A small network was shown many inputs. Here are its activations along a few directions, one row for each input.
In each table, some parts of the input vary, and every possible input appears once, in random order.
A made-up example of a description, with smaller parts first: one of 8 places around a ring, together with either a single point or one of 9 places along a line or (one of 2 separate values, together with one of 6 places along a line).
Shared parts are said once, and a part with two or three values counts as separate values.
In the rows, zero is written as 128.

Other details of the inputs shift rows strongly along two fixed directions, in all tables alike. That doesn't count.

Table:
x1: [114 156 103  93 143 130 133 120 118 132 169]
x2: [129  93 110 104 107 113 155 105  87 103 150]
x3: [142  83 132  67 165  79 121  95  35  92 155]
x4: [159  80 162 148 127 116 121 124 152 136  56]
x5: [168 134 146 122 135 144 107 109 139 134  82]
x6: [ 92 126  91 120  97 127 177 119 143 130 165]
x7: [106 142 129 167 113 117 142 133 173 141  93]
x8: [132 106 107  45 174  91 129  96  58 114 186]
x9: [ 93 128 115 111 134 107 150 135  93 109 168]
x10: [153  82 142 101 146 109 116 120  80 108 130]
x11: [ 67 165  97 128 127 107 160 131 138 134 170]
x12: [187 116 164 135 131 148 102 112 151 135  52]
x13: [ 74 157 102 129 122 113 152 140 114 116 175]
x14: [106 193 107 143 118 166 123 136 135 133 163]
x15: [142 145 128 141 126 145 111 128 125 126 126]
x16: [130 125 117 107 140 102 113 108  82 113 149]
x17: [ 80 189 106 183  95 121 136 138 162 134 125]
x18: [145 161 138 162 114 168 109 133 149 134 105]
x19: [ 59 148  90  86 145 109 165 133 106 127 219]
x20: [164  77 162 142 133 108 117 115 143 132  54]
x21: [124 159 136 157 104 183 132 159 156 140 138]
x22: [ 87 159 103 130 120 147 149 155 164 145 176]
x23: [158  75 140  82 159  96 112 105  55 100 138]
x24: [ 89 146 120 159 114 123 153 143 171 141 120]
x25: [124 165 134 159 106 181 128 153 157 138 135]
x26: [188  55 155  79 164 104 106 107  54 100 121]
x27: [ 83 163 105 152 112 138 142 147 176 150 150]
x28: [ 91 145 103 108 138 100 142 113 115 131 165]
x29: [149 111 146 153 117 144 124 144 176 147  86]
x30: [150 124 140 157 118 137 115 131 177 146  78]
x31: [175 112 155 144 127 142 110 124 163 139  64]
x32: [ 74 173  93 126 121 113 138 128 108 121 186]
x33: [170  51 156  87 159 102 122 112  94 121 105]
x34: [182  89 163 158 119 138 102 135 140 129  65]
x35: [194  99 164 150 129 140  93 119 127 122  61]
x36: [189  80 144  92 160  95  91  88  57 104 106]
x37: [169 118 160 132 124 160 120 132 158 138  82]
x38: [ 97 166 111 169 106 136 130 139 189 154 119]
x39: [ 73 133 105 106 136 113 169 142 121 129 181]
x40: [138  96 131  89 160  71 133  89  79 114 120]
x41: [ 75 178 104 164 104 120 144 142 147 127 146]
x42: [113 141 134 178 100 136 125 147 162 132  99]
x43: [168 118 145 128 134 134 110 116 145 135  81]
x44: [104 105 111  70 158 108 148 126  90 122 193]
x45: [144 134 143 162 108 164 121 153 155 137 111]
x46: [144 102 119  73 162 104 117 108  51 103 174]
x47: [123 140 123  78 147 149 142 129 110 125 175]
x48: [ 98 183 112 137 116 175 136 151 137 132 181]
x49: [140 114 143 152 125 108 119 112 153 138  71]
x50: [161 119 145 164 116 137 101 131 145 129  82]
x51: [143  90 140 104 146  97 119 111  76 104 124]
x52: [ 85 158  98  87 137 149 159 151 127 133 215]
x53: [187  89 169 137 127 145 114 131 157 138  60]
x54: [ 85 160 119 180  92 148 140 165 172 139 130]
x55: [164 124 152 165 113 157 108 140 152 132  84]
x56: [127 126 137 166 105 143 121 151 155 135 106]
x57: [134 109 124  98 146 102 116 111  74 108 152]
x58: [105 126 100  72 157  94 136 105  83 124 187]
x59: [143 162 126 168 113 150 103 128 150 135 102]
x60: [151  94 157 159 118 114 122 131 131 120  62]
x61: [ 73 189  88 144 112 146 144 150 176 152 175]
x62: [124 149 135 127 115 173 143 153 164 144 140]
Description of these inputs: one of 2 separate values, together with either a single point or (one of 5 places along a line, together with one of 6 places along a line).
Question: Changing only the choice among 2 separate values turns x1 into x59. The same change can be made to x62. Which row results?
Answer: x21
Question: Changing only the choice among 2 separate values turns x24 into x9. The same change can be made to x12. Which row results?
Answer: x18
Question: Which other rows does x55 become when the choice among 2 separate values takes its other values? List them by row number.
Answer: x52
Question: A walk changes only the place on the line of 5. It starts at x33 and steps to x44. List the rest of the walk in order.
Answer: x27, x38, x58
Question: Which other rows does x4 become when the choice among 2 separate values takes its other values? List them by row number.
Answer: x54

Table:
x63: [131  94 129  94 143 116 131 128 116 130 140]
x64: [143 100 141  88 141 142 137 126 117 132 148]
x65: [138 134 152 184 102 164 118 151 212 161  67]
x66: [151 141 159 171 100 182 133 153 204 159  74]
x67: [ 57 225  86 143 110 177 137 166 166 144 210]
x68: [162  76 143 121 133 102 121 117 131 129  81]
x69: [142  95 126  97 145 132 132 119 115 129 148]
x70: [ 41 184  69 145 103 127 177 158 171 143 201]
x71: [116 125 113  62 142 153 164 133  97 128 211]
x72: [ 77 102  93  71 147  76 171 107  62  98 200]
x73: [197  99 171 125 156 133  82 110 112 119  63]
x74: [128 106 127  88 157  76 127  96  59 106 146]
x75: [104 123 120  64 154 143 157 138 100 130 210]
x76: [152 176 152 188 108 183 103 148 194 146  68]
x77: [ 96 144 128 185  95 116 146 144 195 143  83]
x78: [130 125 122 113 138  95 119 109  93 119 137]
x79: [190 113 153 116 133 150  98 109 114 118  90]
x80: [137 136 155 186 111 163 118 153 212 161  65]
x81: [185 108 149 123 135 138  89 107 115 119  88]
x82: [184  88 155  95 163 109  87 102  80 112  99]
x83: [187  83 163 147 116 149  97 139  95 105  96]
x84: [101 117 104  70 146 133 151 131 100 128 209]
x85: [213  49 170 118 142 131  92 119  55  90  95]
x86: [ 50 218  69 155  99 146 142 155 161 146 208]
x87: [151  80 151 124 139  89 129 119 130 125  77]
x88: [ 86 165  97 166 100 155 144 156 194 155 147]
x89: [169  66 164 125 151  84 121 113 124 122  54]
x90: [ 77 140  93  99 133  90 149 105  69 108 190]
x91: [158 132 125  98 142 151 116 114  97 114 149]
x92: [202  70 186 150 127 144  88 141  95 106  68]
x93: [113 125 118  60 144 152 163 137  98 129 210]
x94: [152 168 132 196  95 173  96 135 194 145  73]
x95: [103 125 121  67 162 143 157 140 100 130 209]
x96: [115 146 117 191  93 140 134 148 209 155  86]
x97: [101 141 120 185  87 117 146 138 193 142  86]
x98: [168  93 153 138 131  85 104  92 101 116  62]
x99: [163  78 157 118 144 117 114 124 133 134  81]
x100: [134 108 141 138 130  88 118  97  96 114  86]
x101: [151 103 147 125 123 149 113 150  81 104 149]
x102: [ 32 179  79 140 100 116 179 155 163 137 196]
x103: [163 107 150 137 140  94 102 105 109 123  77]
x104: [107 147  95  82 146 124 123 121  81 117 207]
x105: [133 130 129 112 158 106 111 119  94 122 139]
x106: [188 123 163 110 148 158 108 122 110 119  90]
x107: [141 164 124 208  94 142  99 130 190 149  68]
x108: [ 75 225  94 127 108 194 153 168 156 140 207]
x109: [ 90 144  89  99 141  92 146 106  74 111 196]
x110: [123  99 132  99 158 101 138 131 114 127 134]
x111: [139 132 148 184  95 163 117 148 211 160  69]
x112: [165  96 158 140 147  84 104  95 101 116  61]
x113: [142 187 136 173  90 193 119 152 188 146  96]
x114: [135 106 138 138 125  88 118  94  96 113  87]
x115: [148 108 153 126 141 149 114 156  81 105 148]
x116: [182 106 140 133 139 124  88 103 113 121  86]
x117: [ 84 195  90 184  96 134 133 138 171 145 144]
x118: [104 148 100  80 149 123 123 125  81 117 206]
x119: [157  69 161 128 146  79 128 107 119 116  58]
x120: [159  77 149 120 135 101 121 120 131 130  79]
x121: [128  83 135 129 121  84 141 104 114 111  89]
x122: [110 119 126 109 149 125 137 142 133 137 149]
x123: [126 129 128 115 155  94 120 113  92 119 136]
x124: [108 145 120 188  88 126 141 146 205 150  83]
x125: [ 91 178 104 141 124 129 125 141 138 138 164]
x126: [129 151 135 178  89 179 133 151 211 161  98]
x127: [128 133 142 189 101 133 125 151 209 156  57]
x128: [110 130 124  62 159 152 164 142  98 129 208]
x129: [ 96 116  98  72 146 119 151 132 100 127 204]
x130: [118 125 109  66 145 154 165 131  97 126 211]
x131: [133 162 128 205  89 128 108 128 186 147  66]
x132: [ 73 157  96 166  97 117 162 141 175 137 139]
x133: [ 49 226  83 153 119 162 135 167 165 147 207]
x134: [ 65 118 102  89 138  84 170 121  87 107 186]
x135: [112 120 111 121 132  89 133  94  80 109 137]
x136: [172  62 159 123 136  85 121 109 125 122  56]
x137: [128 109 117  94 145  80 128  94  64 107 150]
x138: [ 62 150 104 158  96 110 162 138 159 129 136]
x139: [ 60 153 109 160 109 110 162 141 159 129 135]
x140: [104 124 123 119 144  87 132 103  81 111 135]
x141: [105 238 113 220  57 220 129 174 243 164 106]
x142: [111 121 106  70 148 145 158 128  99 127 212]
x143: [152 136 138  93 147 150 115 124 100 117 145]
x144: [128 156 103  69 145 161 143 125  79 111 207]
x145: [188 113 158 115 135 149  97 113 114 119  89]
x146: [189  91 158 133 138 102  85 100 108 122  60]
x147: [187  94 154  93 152 126  90 103  85 111 104]
Question: What is each input in this table made of?
Answer: one of 5 places along a line, together with either a single point or (one of 2 separate values, together with one of 8 places along a line)
Question: Changing only the place on the line of 5 turns x84 into x111. The same change can be made to x81. Which row results?
Answer: x147
Question: Changing only the place on the line of 5 turns x72 into x138. The same change can be made to x144. Which row results?
Answer: x113
Question: Which other rows does x144 become when the choice among 2 separate values takes its other values? List them by row number.
Answer: x130
Question: Which other rows does x65 become when the place on the line of 8 takes its other values? List them by row number.
Answer: x66, x75, x77, x87, x99, x127, x134
Question: Which other rows does x63 become when the choice among 2 separate values takes its other values? List them by row number.
Answer: x118
Question: Which other rows does x140 become when the place on the line of 8 takes its other values? List them by row number.
Answer: x73, x76, x105, x106, x112, x123, x133

Table:
x148: [ 89 122 108  95 138 126 156 143 148 147 179]
x149: [ 98 156 119 220  70 152 140 155 232 156  73]
x150: [127 110 119  59 161 137 146 139 112 136 187]
x151: [184  24 182 106 159  77 122  88 126 130  33]
x152: [118 189 120 159 119 175 104 144 132 134 152]
x153: [223  79 185  88 163 152 101 124 134 133  56]
x154: [228  55 184  84 166 136 100 115 122 132  54]
x155: [ 78 118 109 114 133  90 177 123 113 123 155]
x156: [131 153 123 135 133 145 104 130  98 122 156]
x157: [ 86 172 121 232  60 135 135 155 213 143  65]
x158: [ 86 128 108 111 147  61 141 122  66  95 165]
x159: [106 124 115 134 110 111 137 130 112 115 140]
x160: [132 173 128 125 122 192 134 152 158 136 153]
x161: [233  38 184 114 141 107  85  88  71 102  42]
x162: [123 174 125 101 131 181 128 139 106 119 187]
x163: [105 213  68 106 156  60 101  45 128 144 125]
x164: [ 98 173 124 235  80 116 111 151 196 133  64]
x165: [189  31 179 115 149  92 113  98 141 135  31]
x166: [120 133 111 103 148 117 113 122  61 109 190]
x167: [ 85 110 130 114 142  92 173 119 148 147 133]
x168: [113 115 111  93 131 111 139 123  70 107 183]
x169: [ 95 115 114 137 118 108 157 128 141 127 128]
x170: [126 191 128 197  82 205 129 167 227 159 104]
x171: [ 96 156 111 172 109 110 115 140 132 120 134]
x172: [150 171 147 186  90 188 107 145 178 142  90]
x173: [104 145 106 130 132 111 117 132  89 113 176]
x174: [127 163 122  82 162 163 109 125  61 112 197]
x175: [133 116 115  75 147 142 143 129  91 119 192]
x176: [124 112 110  89 139 132 146 130 101 121 182]
x177: [172  65 171 154 122  71 120 100 108 108  17]
x178: [ 82 144  98  90 137 142 160 155 148 150 205]
x179: [132 129 128 184  91 147 131 143 192 146  84]
x180: [130 128 120  85 138 140 130 124  71 110 191]
Question: What is each input in this table made of?
Answer: either a single point or (one of 4 places along a line, together with one of 8 places along a line)
Question: A walk changes only the place on the line of 4. It starts at x156 and steps to x180. List the rest of the walk in order.
Answer: x175, x150
